Each row below holds a small network's activations on one input, seen along a few directions.
Each table varies a few parts of the input and shows all the possible inputs, shuffled.
A made-up example of a description, with smaller parts first: one of 5 places around a ring, together with either a single point or one of 9 places around a ring or (one of 2 separate values, together with one of 6 places along a line).
Shared parts are said once, and a part with two or three values counts as separate values.

A family of inputs:
row 1: 18 -5 4 -58 -13 -26 -28 90 5 14 -4 6 -23 64
row 2: -6 -1 -28 17 36 26 -6 -62 -55 -26 -14 28 -1 -40
row 3: -59 61 26 30 -34 -39 20 12 89 17 21 -5 58 36
row 4: 6 3 -5 11 13 32 20 -66 -67 -4 -9 -1 2 -40
row 5: -8 -5 -11 13 28 23 5 -71 -58 -35 -23 31 25 -39
row 6: 17 -15 14 -30 9 -19 -24 66 51 41 13 -45 -7 30
row 7: 14 -45 28 -23 3 -10 -6 57 59 15 22 -52 -18 24
row 8: 8 3 -20 13 18 31 10 -57 -63 -6 2 1 -12 -47
row 9: -9 19 28 58 -44 -7 51 1 92 -16 2 14 33 15
row 10: -4 7 -46 17 32 14 -8 -74 -51 -18 -12 21 -7 -31
row 11: 2 9 -33 30 16 27 1 -51 -61 -4 -3 -14 -21 -39
row 12: 24 3 0 -50 -4 -25 -37 87 15 39 0 -3 -14 67
row 13: 30 -1 2 -31 5 -20 -39 69 31 51 6 -22 -10 49
row 14: 2 10 -31 20 13 29 8 -53 -61 -2 -12 -11 -11 -39
row 15: 15 -21 6 -66 -18 -25 -18 94 21 -5 2 4 -26 39
row 16: -45 50 39 44 -40 -48 24 8 50 14 6 27 40 21
row 17: 12 -36 21 -45 -17 -19 -10 75 33 -17 11 -17 -21 21
row 18: 2 -5 1 13 13 30 18 -53 -67 -22 -8 3 17 -47
row 19: 9 -47 32 -35 -8 -20 -4 67 55 -2 20 -40 -13 15
row 20: -9 -6 -17 12 39 25 2 -65 -53 -20 -13 29 14 -34
row 21: -6 8 -47 24 41 13 -18 -62 -51 -18 -1 21 -11 -32
row 22: -12 16 40 37 -88 9 39 -11 86 4 -6 26 6 7
Q: Describe the family of inputs behind these rows.
A: either one of 4 places along a line or one of 8 places around a ring or (one of 2 separate values, together with one of 5 places along a line)
Q: Which other rows belong to the same alternative as row 9? List them by row number.
A: row 3, row 16, row 22
Q: Which other rows does row 18 become when the choice among 2 separate values takes its other values? List them by row number.
A: row 5

A family of inputs:
row 23: 13 -17 -15 -1 15 11 -14 -22 -29 -16 -3 21 -15 -14
row 24: 10 -8 -10 4 6 25 11 -28 -34 -1 -7 -10 -3 -25
row 25: -19 27 -2 37 -27 -6 19 -3 27 13 1 -5 13 19
row 26: 15 -17 27 -22 3 -29 -31 84 74 38 11 -31 -8 60
row 27: -21 17 12 24 -18 -26 23 -14 36 -5 16 11 28 3
row 28: 1 20 -11 -1 12 7 -2 -19 -43 6 -6 14 6 -2
row 29: 12 -19 -9 -1 7 30 6 -31 -23 -16 -2 -13 -9 -24
row 30: 15 -10 -12 0 14 14 -6 -17 -41 -17 -8 21 -15 -9
row 31: -7 15 -16 -1 15 -4 -13 -18 -33 -1 -11 16 0 -5
row 32: 20 -26 21 -57 -5 -39 -10 113 65 0 15 -21 -1 55
row 33: -8 3 -5 9 17 5 5 -25 -19 -2 4 -17 8 -29
row 34: -13 1 -6 4 20 5 -5 -33 -12 1 5 -15 5 -25
row 35: -18 22 -16 3 24 -7 -14 -22 -26 -4 0 11 0 -5
row 36: -2 5 -6 10 11 12 11 -28 -32 8 1 -13 8 -25
row 37: 2 24 3 28 -33 1 14 -8 54 14 5 1 5 2
row 38: 8 5 -19 -4 10 12 -2 -15 -46 -2 -20 21 -4 -4
row 39: -28 7 45 10 -36 -1 20 10 45 -28 -12 31 29 6
row 40: 17 -13 34 -40 -52 -31 -9 106 56 28 13 -23 -33 54
row 41: 4 -37 -16 -2 16 22 -2 -28 -17 -16 -2 0 -17 -31
Q: Describe the family of inputs behind these rows.
A: either one of 3 separate values or one of 4 places along a line or (one of 2 separate values, together with one of 6 places along a line)
Q: Which other rows does row 34 become when the choice among 2 separate values takes its other values? List them by row number.
A: row 35
Q: Which other rows belong to the same alternative as row 40? List them by row number.
A: row 26, row 32

A family of inputs:
row 42: 62 -70 10 -91 46 18 -51 97 31 24 24 -27 -13 12
row 43: 41 -30 -11 -39 10 -4 -4 98 -4 5 2 -71 -53 38
row 44: -21 28 21 20 -6 -45 -2 30 46 43 12 -13 52 42
row 45: 7 -32 32 0 -51 3 21 10 65 -22 -12 -7 -17 8
row 46: -24 -1 -53 22 47 17 -9 -59 -5 -31 -12 24 -8 -27
row 47: -9 -2 36 28 -30 3 16 -3 68 15 21 -41 -7 -7
row 48: 11 8 0 4 -2 21 11 -46 -80 6 -7 11 6 -31
row 49: -33 25 13 -3 -21 -42 -14 46 40 12 -11 7 40 62
row 50: -9 35 9 -11 -33 -52 -11 62 31 17 -3 37 35 40
row 51: -20 -29 1 18 32 22 28 -51 -58 -33 -2 12 23 -59
row 52: -16 2 -46 28 36 17 -3 -58 -34 -33 16 25 2 -32
row 53: 11 -14 38 22 -23 -8 29 7 73 -1 4 -20 -12 -15
row 54: -19 24 18 20 -13 -5 16 0 67 30 28 -44 11 -4
row 55: 22 10 8 -8 1 15 11 -48 -75 -3 -17 -1 9 -52
row 56: 20 18 -47 22 16 21 -14 -49 -56 14 -10 24 -16 -8
row 57: 6 -3 26 -18 -53 -13 2 64 50 -17 -12 33 -3 39
row 58: -17 -25 -1 30 31 20 6 -57 -55 -21 -18 10 8 -26
row 59: -14 -7 -7 -5 18 11 29 -50 -46 -43 0 5 26 -84
row 60: 8 -34 -1 -93 17 -53 -58 97 4 23 21 -36 -59 50
row 61: -20 6 -21 28 37 24 -11 -47 -39 -36 9 12 5 -43
row 62: 29 6 -7 13 13 10 -4 -52 -78 13 -18 7 -9 -16
row 63: -25 30 26 13 -4 -12 9 7 64 36 21 -43 28 31
row 64: 10 -22 45 -6 -42 -5 19 44 66 -24 -21 15 -18 23
row 65: -15 15 15 -10 -49 -24 -7 63 32 -10 -7 42 16 59
row 66: 9 31 -61 11 12 31 -15 -52 -43 24 -10 20 -27 6
row 67: 7 30 -42 6 10 30 5 -55 -65 15 1 19 -20 -9
Q: Describe the family of inputs behind these rows.
A: either one of 3 separate values or one of 11 places around a ring or (one of 2 separate values, together with one of 6 places along a line)
Q: Which other rows belong to the same alternative as row 62? List them by row number.
A: row 46, row 48, row 51, row 52, row 55, row 56, row 58, row 59, row 61, row 66, row 67

A family of inputs:
row 68: -8 19 -29 -4 16 5 -13 -23 -55 -9 -16 31 2 -1
row 69: 7 3 -23 22 24 30 6 -66 -44 8 4 -20 1 -42
row 70: -16 24 26 19 -26 -29 12 29 81 10 5 6 33 41
row 71: -36 21 23 14 -15 -41 4 34 78 15 21 -24 24 31
row 72: 3 13 31 18 -63 -15 36 36 72 -5 7 5 0 26
row 73: -8 10 -14 0 15 5 -2 -28 -36 -21 -9 36 3 -16
row 74: 5 -17 -7 24 24 32 18 -51 -31 -22 -5 -16 3 -50
row 75: 3 14 -23 17 20 12 -8 -49 -53 16 -9 -6 -6 -19
row 76: -3 -20 -3 15 14 33 20 -53 -28 -26 -1 4 5 -49
row 77: -14 17 40 14 -55 -19 13 35 74 19 3 5 12 28
row 78: -10 -12 -1 6 11 17 13 -37 -29 -35 -12 28 5 -31
row 79: 3 26 -31 6 18 8 -17 -35 -54 18 -4 21 -4 -9
row 80: 44 -54 -7 -71 12 -9 -49 96 21 16 2 -36 -60 51
row 81: 30 -44 19 -79 6 -29 -32 112 3 16 12 -34 -19 40
Q: Describe the family of inputs behind these rows.
A: either one of 2 separate values or one of 4 places along a line or one of 8 places around a ring
Q: Start at row 74 and move only the place on the ring of 8, one step at a time. The first step leads to row 69. Which rows follow, in order?
A: row 75, row 79, row 68, row 73, row 78, row 76
